Each row below holds a small network's activations on one input, seen along a few directions.
In each table, some parts of the input vary, and every possible input appears once, in random order.
A made-up example of a description, with smaller parts first: values(3) and (point or line(11) or (line(4) and ring(8))).
Shared parts are said once, and a part with two or three values counts as separate values.
In the rows, zero is written as 128.

Other details of the inputs vary at random and push rows far along three fixed directions, the same in every table; ignore that.

Table:
x1: [ 76 136  65 170 153 166  77 112 125 146 100 158]
x2: [159 124 101 157 128 136  86 155 146 167 128 178]
x3: [197 121 123 128 132  79 131 134 117 115 126 135]
x4: [ 91 119  43 163 148 173  83  97 130 165  86 130]
x5: [168 103  82 165 119 142  80 139 124 169 153 186]
x6: [207 151 151 111 146  79 100 140 104 113 148 120]
x7: [188 146 129 107 163  95  88 130 100 100 147 103]
x8: [ 35  80  88 141  92 170 182  83 156 128  69 127]
x9: [141 121 190  99 116 108 171 128 108 103 168  96]
x10: [167 168 135 112 153 100 100 147  92  89 142 122]
x11: [176 136 118 132 137  80 125 125 118 119 104 132]
x12: [144 118 111 170 140 136  79 152 144 162 145 184]
x13: [123 138 170 114 122 127 155 155 136 103 162 121]
x14: [121 128  87 152 131 146  93 137 129 166 113 183]
x15: [138 114 147 141  82 152 147 168 166 158 156 154]
x16: [150 120  93 154 136 148  80 149 162 162 141 160]
x17: [139 110 137 150  76 136 170 159 167 145 138 157]
x18: [128  91 160 148  82 148 148 154 179 170 166 149]
x19: [ 78 175 126 112 175 105 126  85  56  91  83  99]
x20: [ 37 104  85 139 112 200 142 100 157 150 108 115]
x21: [108 159  97  95 174 114 116  70  53  96  68  80]
x22: [144 113 152 110  99 111 192 127 127 105 129 106]
x23: [178 138 146 137 151  87  98 136 113 128 160 141]
x24: [ 45 124 162 121  95 163 180 113 139 140 117 113]
x25: [133  98 130 136  89 167 144 158 170 148 173 136]
x26: [ 64 115 128 149 111 175 140 131 170 149 125 131]
x27: [213 148 142 131 138  60 119 141 106 100 130 135]
x28: [ 72 125 140 122  83 148 203 119 144 123  88 116]
x29: [ 80 148 123 100 191 102 127  57  63 102  76  73]
x30: [ 80 109  92 138 121 123 130  81 141 119  53 137]
x31: [161 132  98 162 114 138  88 162 131 158 143 183]
x32: [121 144 105 137 134 145 104 113 127 145  99 124]
x33: [187 134 133 137 130  70 113 143 127  90 125 163]
x34: [187 133 155 110 160  88  99 136 106  94 173 113]
x35: [158 132 218 105 115  92 170 149 133 109 175 102]
x36: [ 58 131 165  73 133 126 203  81  91  97  98  60]
x37: [197 144 129 139 133  77 120 149 116 111 122 152]
x38: [115 169 142 107 175  93 119  94  72  96  86 105]
x39: [144 104 170 145  78 142 156 178 171 159 182 167]
x40: [ 68 126  21 161 148 187  87  77 106 166  63 136]
x41: [187 124 130 117 139  99 108 136 102 128 157 144]
x42: [ 45 112 115 142 106 178 153 115 156 169  85 133]
x43: [ 39 107  97 148  94 162 177 106 158 125  70 146]
x44: [175 140 147 139 157  91  94 143 114 120 159 141]
x45: [156 133 205  92 113  97 169 147 132 116 152 102]
x46: [166 109  80 154 128 148  88 140 148 175 140 160]
x47: [ 82 171 124 110 181 108 118  88  64  87  85  97]
x48: [137 107 106 168 139 140  84 139 152 172 148 172]
x49: [ 84 144 148  73 134 134 183 100 100  90 104  47]
x50: [ 93 161 102  91 193 111 107  71  83  86  87  65]
x51: [141  99 153 109  98 102 181 122 140  90 131 121]
x52: [153 110 162 144  90 144 139 187 193 146 191 152]
x53: [106 158 181  79 134 119 173 132 127  87 121  70]
x54: [142 120  85 158 134 144  79 137 145 178 110 174]
x55: [165 111 112 126 140  76 119 110 118  93 104 141]
x56: [ 88 102 160 126  77 130 190 116 175 111 103 119]
x57: [161 140 132 111 161 100  99 122  88  90 157 114]
x58: [153 125  97 158 138 143  78 154 158 157 139 164]
x59: [147 159 120 123 155 110  96 142 112 104 142 135]
x60: [129 149  32 186 178 134  29 107  84 156  88 208]
x61: [137 151  31 180 170 132  28 114  86 157  89 204]
x62: [ 75 124 108 141 100 180 147 137 159 156 114 127]
x63: [164 155  29 179 174 135  16 123 105 166  92 194]
x64: [180 141 146 135 149  87  99 140 111 126 148 148]
x65: [183 155 171 123 151  75 106 142  95 105 160 133]
x66: [107 162  91  92 188 122 102  78  66  86  82  76]
x67: [172 144 144 132 158  98  92 146 125 111 160 134]
x68: [129 109 172 107 118 126 163 134 128 116 167 106]
x69: [159  91 167 145  76 142 147 171 189 171 180 155]
x70: [105 183 108 103 167 114 117 105  69  88  82  87]
x71: [ 52  97 148 110  93 173 183  94 136 145 112 102]
x72: [ 80 117 112 147 106 173 143 129 169 161 112 116]
x73: [162 104 157 140  81 148 151 172 190 165 177 139]
x74: [161 113 161 141  82 145 145 189 185 154 181 144]
x75: [ 45 126 103 134 110 190 145 123 158 148  96 121]
x76: [166 147 149 132 146  97 107 156 102 110 163 148]
x77: [ 82 118 157 115  95 161 163 128 178 132 143  97]
x78: [126  83 147 149  87 157 151 145 162 166 179 151]
x79: [150 105  74 152 135 156  76 143 150 158 161 174]
x80: [161 117 200  88 114 110 166 153 132  89 192  94]
x81: [158 138 115 132 134  81 119 129 112  89 105 159]
x82: [155 153 175  96 115 114 165 153 118 102 150 106]
x83: [209 144 137 103 145  93 110 139  91 105 159 116]
x84: [149  85 127 147  73 142 174 149 169 150 148 150]
x85: [ 48  93  99 134 105 190 157  98 161 175  82 110]
x86: [ 55 112  98 143 106 187 139 114 169 169  94 105]
x87: [183 169 131 113 148  97 102 140  87 105 135 127]
x88: [ 72 154  84 136 144 161  96 109 118 123  99 138]
x89: [150  94 166 151  89 148 134 174 194 153 196 146]
x90: [139 119 187  97 120 112 166 132 110  96 170  92]
x91: [ 76 110 134 106  91 178 171 118 149 140 123  87]
x92: [ 99 153 110  91 184 101 119  60  63 105  63  75]
x93: [176 149 136 126 155  97  93 148 129 109 159 132]
x94: [ 56 127 182  75 140 122 194  87 111  98 111  44]
x95: [128 105 186  97 111 118 180 133 140 127 153 102]
x96: [112 134 168  67 125 121 187 105 103 100 114  63]
Each input here is: line(8) and (values(2) or ring(10)).
The inputs of x47 and x90 match in every part but the line(8) part. If x75 is changed in the same way as x47 into x90, which row does it become?
Answer: x25
The inputs of x16 and x58 match in every part but the line(8) part. If x86 is changed in the same way as x16 into x58, which row does it become?
Answer: x72
Change only the values(2) part in x56. List by row number the other rows that result.
Answer: x27
Which other rows agree with x28 in the line(8) part? List them by row number.
Answer: x10, x13, x19, x31, x43, x60, x61, x70, x76, x82, x88
Change only the line(8) part in x71. List by row number the other rows that result.
Answer: x18, x36, x38, x39, x60, x64, x95
Change only the values(2) part in x51. List by row number the other rows that result.
Answer: x84
A walk changes only the line(8) part. It starts at x13 and steps to x1. List the rest of the walk in order.
Answer: x26, x67, x89, x34, x80, x57
